Each row below holds a small network's activations on one input, seen along a few directions.
Each table varies a few parts of the input and shows all the possible inputs, shuffled.
Descriptions start from the smaller parts, as in this example, which fits no table here: values(2) and (point or line(9) or (line(6) and ring(8))).
Shared parts are said once, and a part with two or three values counts as separate values.

Other details of the inputs shift rows strongly along three fixed directions, in all tables alike. That doesn't count.

Rows:
row 1: [  8 -17  -9 -14  -1   8   0  27  14   5  13 -21]
row 2: [ 19 -18  -7 -16  -3  10   2  13  -9  -4  13  -6]
row 3: [ 18 -22  -2  -8  -5   3   6  21   3  -3  17 -12]
row 4: [  4  19 -10  -5  -4 -18  -2  -2   6  23 -18 -15]
row 5: [ 25 -11  -5 -13 -10   9  -4  18   5  -7  18  -6]
row 6: [ 22 -18 -11 -11  -3   1   2  18  -3  -8  11  -7]
row 7: [ 10  17   7   4 -19  -6  -3  -6  -4  22 -17 -19]
row 8: [-29  14   2  20  10  -1  -7   9  -9  -4  10   3]
row 9: [ -8   6  -1  10   4 -10  -3   1 -15 -13   5   7]
row 10: [  5 -15  12  -5   4 -13  27 -28   4   5 -12  16]
row 11: [ 18  -8 -10 -18  -5  21  -8  23   8   4  14  -7]
row 12: [-23  19   1  12  12   3 -14   3   2 -17   7  13]
row 13: [-16  14   0  19   8  -6  -7   2 -21 -17   9   7]
row 14: [-13   5   8  11   7  -8   3   0  -4 -11   8  -3]
row 15: [ 27 -12  -5 -12  -7   9  -3  18   7  -9  16  -6]
row 16: [-14  21   9  15   7   5 -10  -2 -14 -18  12  11]
row 17: [ 13  16   4   8 -19 -15  -2  -3   2  16 -19 -17]
row 18: [ -2 -20   6  -5  -6  -2  18 -23   3   8 -24  31]
row 19: [  2  15  -2   1 -14 -11  -5  -1  10  22 -24 -16]
row 20: [-21  20   1  16  10   7 -13   3  -5 -12   9  15]
row 21: [ 17 -23   1 -10 -11  18   2  14  -3  -6   7  -6]
row 22: [  6 -15  13  -4  -6  -6  20 -27   3  -1 -22  18]
row 23: [  8 -18  -9 -14  -2   6   0  28  12   5  13 -18]
row 24: [-18  13   0  15  11 -10  -7   1 -14 -22   6   5]
row 25: [  4  19 -13  -4  -2 -16  -2  -5   7  23 -18 -16]
row 26: [ 13 -16 -19 -15  -3   7  -3  23   0   4  10  -8]
row 27: [  3  19 -11  -5  -3 -14  -2  -7   7  24 -16 -18]
row 28: [  9 -13   5  -9   3 -15  22 -27  -3   0 -17  22]
row 29: [  7  19 -11  -1  -6 -19  -3   1   3  25 -18 -11]
row 30: [  9 -18  -9 -12  -7  15  -4  21  13  -2   2 -16]
row 31: [ -8  34   0  23 -14 -10 -23  17  -7   1   1 -30]
row 32: [-11   4   8  15   3  -6   3   2 -12  -6  11   2]
row 33: [-31  13   1  17   8   9 -12  -1   0 -14   0  -2]
row 34: [ -4 -19   6  -9   8  -7  26 -26  10  11 -16  23]
row 35: [-23  20   1  12  13   5 -13   2   3 -17   7  11]
row 36: [ 20  -8 -13 -14  -5  14  -8  26  15   0  13  -8]
row 37: [ -6  11  10   6   4   8  -4  -7 -10 -13   9  13]
row 38: [ -3 -21   8  -7   2 -10  25 -21   3  14 -14  31]
row 39: [ 13  21  -5  -2  -5 -16   1 -11   0  16 -14 -22]
row 40: [  9 -20 -10 -11  -5   9   1  26   6   8  16 -12]
row 41: [  6 -14  12  -4  -2   0  21 -33   4   1 -21  14]
row 42: [ 13 -15 -19 -15  -3   5  -4  25   2   3  10  -9]
row 43: [  9  17   7   3 -12 -16   4  -3  -5  27  -8 -18]
row 44: [-15  20   7  13  13   6  -7 -10  -3 -24  11   5]
row 45: [-23  13   8  18  15  -1  -1  -4  -7 -17  13  -6]
row 46: [ 13  21 -13  -7 -10  18 -27  37   7  11  19 -36]
row 47: [ -8   8   1   8   6  -3  -3  -1 -19 -10   4   7]
row 48: [ 10 -14   4  -6  -2 -14  21 -25 -10   4 -14  27]
row 49: [ 25  -9  -6 -15  -4  11  -2  13  12 -10  16 -14]
row 50: [-21  12   8  22   5  -8  -4   4 -15 -12  14   1]
row 51: [ -2 -35   6  -6  10   8  14   7  -2 -26  20  14]
row 52: [-13  18   7  18   4   0 -10  -2 -11 -20  13  13]
row 53: [-22  14  12  19   8  -1  -5   2 -17 -10  14  -2]
row 54: [ -1 -22  -6 -12  13  24   1   7  12 -23  17  17]
row 55: [ 11  -7  11 -11   0  -4  19 -35   7   0 -11  23]
row 56: [ 13  -8  12  -9  -1  -9  19 -29   5  -1 -14  29]
row 57: [ -5 -18   8 -10   9  -2  27 -29   9  12 -16  20]
row 58: [ 12   3   9   1   3 -13 -37 -17   3  34 -15 -18]
row 59: [-11   6  19  24  19  -7 -45 -12 -17 -12   8  -5]
row 60: [  0  17   2  -1  -8  -9   1  -1   1  35 -12 -16]
row 61: [  9 -17 -12 -11  -6  17  -4  19  15  -1   2 -18]
row 62: [  1  17  -3   1 -10  -2  -3  -9  12  22 -23 -22]
row 63: [-16   7  -8   8   9  -2  -5   4 -11  -4   2   9]
row 64: [ 12 -15 -14 -18   0  14  -3  19  -3   6   9  -8]
row 65: [-28  12   0  20   2   5 -12   6  -8 -11   0   6]
row 66: [  6 -16  12  -3  -7  -8  20 -25   2  -1 -22  20]
row 67: [  5 -18  13  -3  -3 -16  26 -23  -3   8 -10  24]
row 68: [ -2 -34   5  -6   6  21  10  -4   1 -30  11  13]
row 69: [  4  20 -12  -5  -1 -11  -1  -8   6  24 -18 -19]
row 70: [-14  19   8  14   9  -1  -8  -4  -4 -24  10   9]
row 71: [ -2  16  -1  -2  -4 -13   2  -6  12  29 -12 -22]
row 72: [-24  13   8  17  12  -4  -2  -3  -6 -16  14  -7]
row 73: [-19  10   7  23  -1   0  -8   1 -14 -18   4   5]
row 74: [  3 -10   5 -14   4   2  18 -33  14   6 -15  30]
row 75: [ 10 -20  -9  -9 -10  18  -2  21   5   2   4  -8]
row 76: [-26  17  -6  12  13   2 -11   6 -17  -8   4   8]
row 77: [  1  17   1   0  -8 -11   1   1   1  34 -12 -14]
row 78: [-20  11   6  20   6   2  -6  -4  -5 -23   1  -1]
row 79: [  8 -20  -5 -13  -9  23  -3  18   3   4   3  -9]
row 80: [ 18  -9 -13 -15  -7  16  -8  24  11   2  16  -6]
row 81: [  5  18 -11  -4  -5 -20  -3  -1   5  23 -19 -13]
row 82: [ 20 -15 -12 -14   0   3   2  14   2  -9  11 -15]
row 83: [  4  16  -3   5 -15 -10  -4   0   9  23 -23 -13]
row 84: [  2 -35   6  -1   0  19  10   3  -9 -26  11  20]
row 85: [ -2 -20   7  -6   4 -10  25 -21   6  13 -16  30]
row 86: [  1 -30  -4 -11  14  12  11  -2  -5 -29  17  14]
row 87: [-24  20   0  12  16  12 -12  -5   3 -17   8   8]
row 88: [ 10  25  -4  -2 -12 -11  -7  -2  11  25 -13  -5]
row 89: [  2  17   0   1 -15  -3  -5  -1   2  28 -22 -14]
row 90: [  9 -27   4  -7   5  19   8   3  -5 -27  21  27]
Each input here is: values(2) and (point or (values(4) and line(11))).
- Changing only the values(2) part turns row 25 into row 82. The same change can be made to row 42. Which row results? => row 9
- Changing only the values(2) part turns row 77 into row 43. The same change can be made to row 88. Which row results? => row 5
- Changing only the values(2) part turns row 4 into row 28. The same change can be made to row 57. Which row results? => row 45
- Which other rows does row 78 become when the values(2) part takes its other values? List them by row number. => row 61
- Which other rows does row 46 become when the line(11) part takes its other values? List them by row number. => row 11, row 12, row 20, row 35, row 36, row 54, row 74, row 80, row 87, row 88
- Which other rows does row 8 become when the values(4) part takes its other values? List them by row number. => row 20, row 63, row 75
- Which other rows does row 49 become when the values(2) part takes its other values? List them by row number. => row 54

Rows:
row 91: [ 40 -34  -4 -30 -15   5  15  -6  21  17 -14   1]
row 92: [ 18  12   7  -6  -9 -10   0 -21   7  29 -29   1]
row 93: [-14  13  11   8   2  -8  13 -14   0  -7  -6  14]
row 94: [  5   7 -14   1   0  15 -14  25   5 -12  22 -24]
row 95: [-48  27 -20   9  11   2  -7  10   9  23 -17  -4]
row 96: [  3   4 -14   4   0   8  -6  30  -4 -11  24 -28]
row 97: [-12  33  -3  21   1 -20 -10   3 -11   5   2  -7]
row 98: [-18  26   6  23  -2 -15 -19   2 -14   9   1  -8]
row 99: [  5   0 -12  -6  -3   7  -5  30  -7  -9  23 -12]
row 100: [  8 -10  -7 -10   0   1   3  19  -4  -6  19   1]
row 101: [  4 -31   2  -9   8   7  21  -7   5 -17   9  19]
row 102: [-34  -4  19  22  17  -6   7 -26 -17 -15  -1  32]
row 103: [ -9  31   3   7  -1  -8  -2 -11   2   5  -6  -2]
row 104: [  8 -10  14  -7  -7  -6  18 -42   6  21 -28  23]
row 105: [-13  39   2  13   3 -12 -12  -3   3   2   2  -9]
row 106: [  1 -11  -8  -9   6  22 -12  13  -1 -23  17   3]
row 107: [-16  32  -3  18  -3 -15 -13   3 -16   1  -4  -9]
row 108: [ 16   3   5  -6 -12 -11   7 -10   6  25 -20 -20]
row 109: [-16  31   5  19   4  -5 -18  -4  -4   2  -6 -14]
row 110: [-10  16   9  17  -7 -13  -7  -6 -11  12  -9   4]
row 111: [ 34  -5 -12 -20 -19  -9   1  17  10  26  -2 -38]
row 112: [ -7  -7  -7   4   7  15  -1  20  -1 -26  24  -9]
row 113: [-15   0  10  13   1  -6   3 -16 -16   2  -6  20]
row 114: [ -1 -38  -3  -7  11  13  21  -2 -12 -27  16  38]
row 115: [-15   9  14  14   0 -12   0 -19  -2   7  -9   1]
row 116: [  1  -1 -11   3   0   8 -13  30  -5 -10  20 -30]
row 117: [-17  37   1  16   1 -14  -2   2 -10   2   1 -14]
row 118: [  8  -5  -4  -6  -3  20 -18  15   2  -2  14 -13]
row 119: [-12   8   8   5   8 -14  16 -16  -7  -2  -2  16]
row 120: [ 39 -27  -6 -31 -18   5  13  -2  20  16 -12  -4]
row 121: [  6 -28  -4 -14   6  16   1   4   7 -20  14  10]
row 122: [  2   1  -3   4  -5  18 -23  27   6  -8  19 -24]
row 123: [-21  13  11  21   9  -7  -3  -3 -13  -7  -3   3]
row 124: [ -1 -16  -2   2   6   8  13   8  -4 -19  13  11]
row 125: [ 22  -8  12 -23  -7 -11  33 -46  11  23 -35  43]
row 126: [ 45 -10  -9 -28 -21   2  -2   6  19  29 -14 -19]
row 127: [ -1  26  -1   7   3 -10  -7 -14   2   8  -7   3]
row 128: [-48   1 -12   2  21   2   8  -7  11  15 -19  27]
row 129: [ 34 -19 -11 -20 -10  -4  16  10  10  17   4 -17]
row 130: [ 33 -27  -3 -23 -17   0  14   3  17  16 -10 -14]
row 131: [-25   1  13  12  12  -9  19 -22 -16 -18  -4  50]
row 132: [-12 -41   5  -4  17  15  10  -2  -1 -34  17  24]
row 133: [ 40 -24  -3 -25 -16 -10  10   4   5  34 -11 -12]
row 134: [  3 -23  -4  -7   1  12   6  16  -3 -19  14   1]
row 135: [ -7  39  -2  17   1  -5 -16  -1  -1   1  -4  -5]
row 136: [ 22  24  -6  -3 -25 -24  -4   4   1  35 -21 -24]
row 137: [-23  16   5  14   8  -1  -5 -17  -5 -15  -5  13]
row 138: [ 19  28  -1  -8 -18 -24   4  -2  14  34 -14 -33]
row 139: [-14  31   4  15   0 -14   2   0  -7   2  -2  -5]
row 140: [ -8 -10  -6   0   3  15  -6  20  -2 -26  20 -13]
row 141: [ 32 -24  -5 -21 -11   3  11  10   4  20  -3 -23]
row 142: [  0  -3  -3   2   3   8 -17  29   2  -9  20 -32]
row 143: [  4   3  -6  -6   3   8 -16   8   3  -8   8  -5]
row 144: [ -8 -49   6  -8  19  11  21 -11  -7 -29  11  38]
row 145: [ 39 -33   0 -32  -6   7  10 -10  14  21 -11   5]
row 146: [  0 -20   6  -4   5  22  -5  -1   0 -14   8  20]
row 147: [ 31  17  -5 -11 -17 -20   6 -15  19  39 -22 -19]
row 148: [  4   2  -5  -1   0  18 -29  25   3  -5  22 -21]
row 149: [-14 -31   3  -3  14  15   6   3  -3 -36  19  18]
row 150: [  6  13 -12  -7   0  17 -17  27   3 -11  23 -18]
row 151: [  2 -26   7  -7  12  11   4  -9   4 -11   4  17]
row 152: [-13   2  13   9   5  -2  -3 -22   1   0  -6  15]
row 153: [  1  -1  -2   5  -1  12 -16  31   2 -11  16 -30]
row 154: [ -9  20   2  10   0  -8  -8 -14   1   4 -11  -3]
row 155: [-15  28  -1  15   9  -1  -9 -11  -6  -8  -1  10]
row 156: [ 25 -37   3 -19  -6   2  18  -1  -1   9  -8  16]
row 157: [  0 -22  -4  -2   6  15  -6  23 -13 -17  20   0]
row 158: [  9  -7  -2  -3   0  14 -13  20   7  -6  10 -15]
row 159: [-22   2  12  17  10 -11  10 -21 -11 -10 -11  24]
row 160: [-13  19   4  13  -1 -11  -4  -8  -3   2  -9 -12]
row 161: [  4   1  -2  -2   5  14 -15   9  -2  -4   6  -7]
row 162: [-25  -9  18   4  15  -5  32 -41  -7 -20 -11  50]
row 163: [ 14   9   1  -7 -14 -21  15 -20   0  28 -26  -9]
row 164: [ -9  20   2  16  -4 -17  -8  -1 -10   6  -9   1]
row 165: [  0 -27   3  -1   0  16   2  14  -4 -12  16   1]
row 166: [-18  32   4  20  -4 -11 -12   1  -3  -4  -6 -16]
row 167: [ -6 -11  -9   1   5   7 -12  26 -11 -22  24  -2]
row 168: [ -8  19   4  10   2 -12 -10 -14   4   6 -10  -2]
row 169: [ 16 -15  16 -19  -5 -13  41 -53  13  18 -36  48]
row 170: [ 25  33  -5 -13 -15 -16  -7  -4  14  36 -14 -23]
row 171: [-21  24   6  23   5  -8   1  -6  -4 -12  -1   3]
row 172: [ -2  -3  -3   4  -5  15 -16  26   0  -8  21 -31]
row 173: [-19  20   8  21   0  -8  -7  -6 -13   5  -3  -9]
row 174: [  3 -22  -3  -2   4   6  14   5  -7 -17  11  25]
row 175: [ 20  18   1  -2 -13 -24  -2  -1   3  40 -18 -35]
row 176: [  9 -12 -11  -4  -2   2 -12  27  -4  -4  18 -15]
row 177: [ -3  26   1  13  -2  -9  -2 -11   5   4 -10   0]
row 178: [ -5 -43 -18 -33   3  17  30   0  27  28 -25  28]
row 179: [ -4 -19   2   3  -1  20  -8  22   1 -19  21 -11]
row 180: [  3 -15  -7  -8   7  21 -11  11   0 -19  15   3]
row 181: [-26  18   3  23   8 -11  -9  -5 -20 -10  -1  11]
row 182: [  3 -18   1 -10   6  15   3  -7   1 -18   1  27]
row 183: [ -9   1   8   3  11  -4  -1 -27  -2  -4 -11  28]
- Changing only one part turns row 123 into row 175. The same change can be made to row 134. Which row results? => row 111
- Changing only one part turns row 94 into row 177. The same change can be made to row 173. Which row results? => row 165
- What is each input in this table made of? => values(3) and (point or (line(5) and line(6)))
- Which other rows does row 135 become when the line(6) part takes its other values? List them by row number. => row 92, row 125, row 126, row 146, row 182
- A walk changes only the line(6) part. It starts at row 172 and steps to row 108. List the rest of the walk in order. => row 160, row 140, row 112, row 162
- Which other rows does row 92 become when the values(3) part takes its other values? List them by row number. => row 145, row 161
- Which other rows does row 154 become when the line(5) part takes its other values? List them by row number. => row 116, row 160, row 180, row 181
